m =
[[121 135 148 122 120 119 139 143 124 132 127]
 [107 125 122 134 136 123 129 139 135 144 145]
 [122 129 113 135 130 121 134 142 144 135 137]
 [124 130 125 130 128 125 118 131 124 125 121]
 [119 136 129 137 125 123 131 136 136 146 133]
 [110 128 117 131 138 122 133 128 140 142 135]
 [118 132 129 131 133 120 130 132 132 134 142]
 [137 139 126 135 131 130 128 141 117 132 116]
 [132 139 130 134 135 134 121 135 127 130 119]
 [134 131 137 126 138 129 129 139 128 116 122]
 [129 129 127 135 126 127 130 143 127 126 122]
 [119 124 117 135 134 112 130 136 129 140 139]
 [127 134 128 135 132 123 132 140 126 118 122]
 [134 133 136 133 124 127 131 133 119 136 124]]
Rows and columns are counted from 0.
row 0 col 0 -> 121
row 5 col 10 -> 135
row 6 col 8 -> 132
row 3 col 6 -> 118
row 4 col 4 -> 125
row 1 col 3 -> 134
row 2 col 1 -> 129
row 1 col 1 -> 125
row 4 col 1 -> 136
row 12 col 2 -> 128
row 4 col 2 -> 129
row 0 col 3 -> 122
row 0 col 2 -> 148
row 4 col 7 -> 136
row 13 col 2 -> 136
row 5 col 2 -> 117
row 8 col 3 -> 134
row 7 col 4 -> 131
row 13 col 0 -> 134
row 8 col 5 -> 134
row 5 col 9 -> 142
row 6 col 0 -> 118
row 11 col 6 -> 130
row 8 col 4 -> 135
row 10 col 3 -> 135
row 6 col 4 -> 133
row 0 col 7 -> 143
row 11 col 2 -> 117
row 10 col 7 -> 143
row 10 col 5 -> 127
row 2 col 6 -> 134
row 3 col 7 -> 131
row 12 col 8 -> 126
row 6 col 1 -> 132
row 12 col 5 -> 123
row 8 col 0 -> 132
row 11 col 7 -> 136

a =
[[121 126 123 141 151 115 123 122 128 123 122 138]
 [125 125 122 109 114 130 123 119 123 125 123 105]
 [142 138 144 133 117 152 140 147 141 140 141 138]
 [117 121 110 112 126 113 116 114 119 119 118 111]
 [112 117 109 125 139 101 113 109 115 111 113 120]
 [143 139 136 111 103 144 139 137 138 139 138 113]
 [114 118 121 144 141 118 120 116 119 116 119 146]
 [133 130 133 148 143 128 136 131 132 127 134 146]
 [128 123 131 144 135 128 128 133 128 130 130 153]
 [122 123 125 134 113 133 126 123 123 115 130 139]
 [144 142 147 135 121 147 142 145 144 141 143 131]
 [135 133 130 147 145 127 139 129 137 129 137 148]]
a[0][0] = 121
a[:, 3] = [141, 109, 133, 112, 125, 111, 144, 148, 144, 134, 135, 147]
a[7][10] = 134
a[10] = [144, 142, 147, 135, 121, 147, 142, 145, 144, 141, 143, 131]
a[5][8] = 138
a[10][8] = 144
a[8][5] = 128
a[6][9] = 116
a[4][1] = 117
a[:, 10] = [122, 123, 141, 118, 113, 138, 119, 134, 130, 130, 143, 137]
a[4][6] = 113
a[8][0] = 128
a[3][3] = 112
a[11][10] = 137
a[:, 7] = [122, 119, 147, 114, 109, 137, 116, 131, 133, 123, 145, 129]
a[3][6] = 116
a[:, 2] = [123, 122, 144, 110, 109, 136, 121, 133, 131, 125, 147, 130]
a[4][5] = 101
a[5][4] = 103
a[2][0] = 142
a[0][10] = 122
a[:, 6] = [123, 123, 140, 116, 113, 139, 120, 136, 128, 126, 142, 139]
a[8][6] = 128
a[11][1] = 133
a[11][7] = 129
a[7][8] = 132
a[1] = [125, 125, 122, 109, 114, 130, 123, 119, 123, 125, 123, 105]
a[9][9] = 115
a[2] = [142, 138, 144, 133, 117, 152, 140, 147, 141, 140, 141, 138]
a[7] = [133, 130, 133, 148, 143, 128, 136, 131, 132, 127, 134, 146]
a[5][9] = 139
a[5][11] = 113
a[10][4] = 121
a[4][3] = 125
a[4][4] = 139
a[8][4] = 135

data =
[[126 121 138 130 125 125 121 126 131 134 127 128 127 126]
 [125 131 123 123 124 124 122 124 116 114 123 123 121 123]
 [133 127 102 118 132 131 133 120 129 130 127 128 130 121]
 [115 124 137 120 120 120 113 121 125 124 117 129 123 125]
 [135 122  99 119 131 134 137 122 131 130 125 126 124 122]]
data[0,0]	126
data[1,9]	114
data[0,7]	126
data[0,11]	128
data[4,5]	134
data[2,4]	132
data[2,8]	129
data[4,4]	131
data[:, 5]	[125, 124, 131, 120, 134]
data[:, 6]	[121, 122, 133, 113, 137]
data[0,13]	126
data[:, 10]	[127, 123, 127, 117, 125]
data[4]	[135, 122, 99, 119, 131, 134, 137, 122, 131, 130, 125, 126, 124, 122]
data[:, 2]	[138, 123, 102, 137, 99]
data[:, 11]	[128, 123, 128, 129, 126]
data[1,4]	124
data[2,10]	127
data[1,12]	121
data[0,5]	125
data[:, 4]	[125, 124, 132, 120, 131]
data[3,0]	115
data[0,2]	138
data[1,0]	125
data[1,6]	122
data[1]	[125, 131, 123, 123, 124, 124, 122, 124, 116, 114, 123, 123, 121, 123]
data[2,5]	131
